Each row below holds a small network's activations on one input, seen along a few directions.
Each table varies a few parts of the input and shows all the possible inputs, shuffled.
Descriptions start from the smaller parts, as in this example, which fits no table here: one of 5 places around a ring, together with either a single point or one of 11 places around a ring or (one of 2 separate values, together with one of 6 places along a line).
Shared parts are said once, and a part with two or three values counts as separate values.

Rows:
R1: 11; 0; 42; 9; 12; -22; -22; -42; -5; -21; -4; 22; 0; -50; 28
R2: 8; 13; -9; -7; -11; -11; 9; 18; 6; 14; 1; 6; -5; 3; -21
R3: 7; -29; 35; 11; 11; -12; -50; -40; -10; -9; -8; -3; -22; -47; 18
R4: -10; 0; -17; 2; -8; 7; 19; 8; 5; 2; -3; -6; 6; 24; 0
R5: -12; -4; -20; 7; 2; 18; 15; 21; 0; -2; 0; -11; 16; 23; 3
R6: 3; 16; -15; -5; -7; -5; 14; 5; 7; 6; 2; -2; -7; 20; -17
R7: -1; 13; -13; -10; -8; -6; 16; 7; 4; 4; 2; -4; -6; 16; -20
R8: -17; -5; -19; 6; 3; 18; 15; 23; -1; -2; -2; -9; 14; 26; 3
R9: 6; 13; -8; -8; -10; -11; 10; 20; 5; 14; 0; 4; -7; 5; -22
R10: -9; 6; -17; -2; -7; 10; 20; 10; 3; 1; -3; -11; 4; 28; 0
R11: 14; -23; 42; -2; 22; 14; -46; -31; -14; -7; 14; 13; 7; -48; 29
Q: What do these inputs look like to the network?
A: either one of 3 separate values or (one of 2 separate values, together with one of 4 places along a line)
Q: Change only the choice among 2 separate values in R4. List by row number the other rows that result.
A: R10

Rows:
R12: 2; -38; 28; 10; 19; 26; -40; -17; -16; -10; 5; -5; 14; -37; 37
R13: -23; -9; -10; 12; 4; 17; 19; 9; -2; -15; -10; -11; 21; 18; 22
R14: 3; 14; -4; 4; -5; -22; 5; -7; 8; 1; -7; 3; -20; 9; -17
R15: 15; -7; 39; -1; 12; -20; -41; -37; -10; -9; 1; 16; -15; -55; 16
R16: -5; -15; -10; -12; -4; 25; -2; 19; -1; 17; 8; -9; 2; 19; -6
R17: -18; -20; -19; 10; -1; 20; 6; 12; -2; 2; -1; -13; 9; 20; 10
R18: 2; -9; -8; -14; 2; 18; -7; 39; -10; 21; 14; -9; -2; 6; -22
R19: 13; 11; -4; -14; -17; -17; -5; 2; 10; 20; -2; 5; -22; 1; -23
R20: -11; 2; -11; 11; 2; 20; 27; 0; 7; -14; -2; 2; 34; 21; 25
R21: 20; 14; 0; -15; -6; -19; -7; 14; 2; 17; 7; 1; -21; -10; -41
R22: -1; 22; 0; 8; -5; -25; 20; -15; 4; -13; -11; 1; -9; 3; 0
R23: 2; 33; -2; 1; -1; -23; 26; -19; 11; -18; -3; 19; 8; 3; 1
Q: What do these inputs look like to the network?
A: one of 2 separate values, together with either a single point or one of 5 places along a line
Q: The inputs of R19 and R16 match in every part but the choice among 2 separate values. If R23 is changed in the same way as R19 into R16, which row does it become?
A: R20

Rows:
R24: -4; -11; 15; 2; 13; 6; -21; -14; -5; -5; 0; -2; 0; -14; 12
R25: 10; -16; 13; -3; -4; -1; -16; 1; -3; 8; 2; 1; -5; -20; -6
R26: -14; 20; -36; 2; -5; 4; 39; 49; 0; 3; -2; -10; 4; 45; -22
R27: 11; -9; 10; -1; 6; 0; -22; -7; -6; 7; 10; 0; -11; -16; -6
R28: 8; 4; 5; -1; -5; -14; -3; -7; 2; -3; -4; 3; -3; -17; 0
R29: -1; 7; 10; 0; 7; -13; -7; -20; 1; -7; -1; 11; -6; -10; 4
R30: -12; 9; -39; 1; -21; 7; 35; 25; 12; 14; -8; -16; -5; 55; -19
R31: -7; -7; 15; 3; 12; 4; -10; -23; -7; -8; 3; -2; 2; -11; 17
R32: -6; 20; -40; -14; -15; 18; 37; 40; 12; 15; 5; 0; 16; 51; -18
R33: 4; 5; 10; 6; 1; -13; -3; -13; 3; -4; -3; 12; 1; -15; 8
R34: 3; -17; 13; 5; 4; 7; -17; -6; -2; -5; -4; -2; 9; -21; 14
R35: 8; 10; 8; -6; 3; -11; -8; -12; -3; -5; 2; 4; -11; -10; -3
R36: 1; -13; 15; 5; 3; 5; -4; -14; -5; -10; -1; 0; 9; -16; 19
Q: What do these inputs look like to the network?
A: either one of 3 separate values or (one of 2 separate values, together with one of 5 places around a ring)
Q: Change only the choice among 2 separate values in R31. List by row number the other rows that result.
A: R36
Q: Change only the place on the ring of 5 in R36. List by row number the other rows that result.
A: R25, R28, R33, R34

Rows:
R37: -10; -2; -30; 10; -2; 25; 18; 13; 13; -10; -12; -12; 31; 19; 5
R38: -6; 2; -16; 14; 3; 21; 5; 27; 0; -11; 3; -14; 25; 14; 4
R39: -5; 21; -26; -10; -4; -20; 22; 7; 11; 14; 15; 13; -7; 14; -35
R40: -4; -29; 27; -10; 20; 41; -51; -48; 2; -13; 6; -14; -10; -22; 38
R41: -22; 1; 38; 37; 12; -20; 11; -30; 2; -33; -22; 11; 3; -23; 44
R42: 11; -5; 27; 18; 18; -39; -31; -49; -17; 0; -5; 6; -47; -21; 5
R43: 8; 19; -11; 3; -14; -17; 4; 20; 11; 14; 12; 11; 2; 18; -41
R44: 34; 30; 31; -22; 6; 4; -37; -9; 2; 18; 15; 14; -2; -37; 2
R45: 7; 34; -15; -11; -8; -15; 33; 1; 3; 3; 2; 4; -21; 23; -31
R46: 20; -4; -10; -7; -10; -7; 13; 20; 12; 23; -9; 8; -9; 14; -28
R47: 20; -3; 28; -8; 20; 36; -32; -8; -16; -3; 9; 17; 31; -25; 31
R48: 17; -6; -10; -8; -16; 1; -10; 24; 7; 21; -2; -19; -22; -9; -20
R49: -7; -31; 18; 28; 26; -12; -22; -54; -24; -25; 2; -11; 0; -25; 20
R50: -16; -43; -3; 4; 2; 15; -7; 29; -20; 6; 17; -17; 9; -5; 9
R51: 11; 25; 27; 24; -11; -49; 1; -23; 14; -29; -30; 10; -25; -42; 6
R52: 2; -16; 8; -8; -11; -16; -9; 29; -8; 29; 13; -3; -17; -3; -30
R53: 19; 0; -8; -11; -6; -1; 5; 24; 8; 27; -9; -4; -23; 3; -19
R54: -9; -29; -12; 7; 3; 34; -9; 24; -15; 1; 9; -18; 16; -3; -1
R55: -15; 8; -21; -2; 6; 17; 32; 4; 3; -21; -5; -12; 14; 25; 5
R56: -19; -46; 6; -8; -4; 21; -9; 23; -22; 1; -3; -25; 8; -5; 1
R57: 5; -20; 9; -19; -12; -11; -8; 22; -25; 22; 4; -7; -37; -9; -26
R58: -11; -19; -12; 3; 7; 21; 15; 22; 0; 3; 13; -5; 25; 18; 4
R59: -11; 3; -31; 6; -7; 9; 34; -4; 13; -13; -2; -9; 18; 41; 27
R60: -10; 48; -16; -15; -15; -25; 33; -12; 13; -7; 0; -1; -10; 38; -32
R61: 7; 6; 3; 9; 1; 1; 2; -5; 7; -26; -6; 27; 34; -38; 54
R62: -28; 24; -23; 4; -7; 18; 38; -14; -2; -9; -2; 0; 14; 50; 24
R63: -15; -27; -10; 11; 2; 26; -4; 21; -6; 15; -11; -10; 30; 9; 11
R64: -7; 38; -11; -10; -3; -30; 24; -3; 18; 5; -13; -2; -9; 42; -21
R65: 20; -10; 23; -24; 5; 4; -53; -46; 7; 2; 24; 14; -30; -24; -12
R66: 12; 32; 21; -6; -1; -32; -8; -5; 9; -3; -16; 46; 11; -36; 7
Q: What do these inputs look like to the network?
A: one of 2 separate values, together with either one of 5 places around a ring or one of 10 places along a line
Q: The inputs of R58 and R46 match in every part but the choice among 2 separate values. If R37 is changed in the same way as R58 into R46, which row does it become?
A: R39
